A small network was trained on made-up records. Each row is its average activation on records with the value named, seen along a few directions.
Related values have similar rows: they may be neighbours, one step apart, or belong to one group.
Strong random noise was added to every row along 6 fixed directions; ignore it. To show where, here is one row again and again, with new noise each time:
[ -64   75 -437 -221  -41 -225 -210 -377 -125  -36  145  128  237  183
 -264  141  173]
[ 127 -396  131   99 -283   60  234 -184 -223 -127 -408    7   21  206
 -137 -300  137]
[ 126 -328  438  129    0  281  244  342  -63   18 -384  -17  -37 -168
  312 -217  153]
[ -83  258    0 -117  -62  -57  195  -90  150  358  144  187  279   67
  -96   68 -405]
[  22   -5   22  -17 -175  -84   53  -34  -57   74 -101   32  151  101
    3 -136    0]
[ 219 -614  250 -226 -200  325  459 -235 -277  -71 -355  231 -131  190
 -476 -289  395]
[-207 -502 -278  300  581  767  -61   98  -91 -385 -347  234  -84   -7
   22  263  168]
[ -16 -161 -282 -255  102  -21  221 -695  -81   73   85  274  254   88
 -483  350  -81]


U, 19 values:
u3: [  69  -27   21  414 -367 -496   -8  -72 -121   19 -103 -287   -6  167
   58 -208   -1]
u1: [ 110  -25   70    5  168  479  310 -494  -18  -14  -33  164  -69  158
 -671  246 -450]
u14: [   3  476 -143  -54  -61 -119  -16  246   26  210  439   68  -68  286
 -133  -50 -189]
u11: [ -19  -19  395  -59    1  428   64   37   65   41   43   74 -149  -84
  -89  112  -63]
u13: [-105  330  -36 -244  243 -277 -231  219  108   -2  141    2  221 -345
  428  194  171]
u12: [ 360 -328  216 -290  166 -333  309 -476   98  -95  -41   61  -18 -477
   73   68  349]
u18: [ 174   28  322 -292  -27 -160  234  -28  -50  326  -11  -27  115 -240
   93   30   70]
u17: [-105   85   55 -132   65   63   64  151   84  266  294   43  154 -102
 -100   22 -241]
u8: [ 380   -2  502 -256 -105 -100  179   65 -204   83   22  -34 -194 -386
  124  219  102]
u10: [ -55  -79  -89 -214  120   78 -175   -6  126   -7  152 -123 -270 -116
   78  226  178]
u9: [ -62  -44  -25   73  188  -14   87  105  -39  137  136   -1  -36 -190
 -213  180  142]
u16: [ -84  401   24   39  -70 -155 -361  661   74  199  146 -186  196    6
  404 -321  -29]
u2: [  -2 -171  113 -188 -136   51  177   25 -122  130  192   61  -58   74
 -475 -239  128]
u5: [  84  -94 -133 -337  -89   36 -176  244  -94 -358  -34  196 -236  -67
   62 -460  974]
u15: [-129 -136   63   87 -318  115  -57  -81  -45   -2 -266  -62 -255  250
 -155 -188 -212]
u19: [  46 -298 -377   17  108  -26    9 -436  105 -300  -38 -145 -175   94
 -186   94  149]
u6: [  76   61 -465   90 -264 -611 -250 -483  104 -385  -31 -175  -78  329
  -79 -183  -72]
u4: [ -98   -9  185 -121 -100  394  192 -224   86  146   57   57 -166  227
 -429  -60 -249]
u7: [ 250  118  136   65 -387 -536  108 -215 -215  -95   82 -124   25  185
  -17   28 -118]
The values of U form a ring.
A walk along U starts at u6 and steps to its neighbour u12. Put u11, u17, u2, u5, u4, u7 in the order it reaches them. -> u5, u17, u2, u7, u11, u4
Name the neighbours of u10, in listed order. -> u15, u19
Name the neighbours of u18, in listed order. -> u13, u16
Name the neighbours of u3, in listed order. -> u14, u9
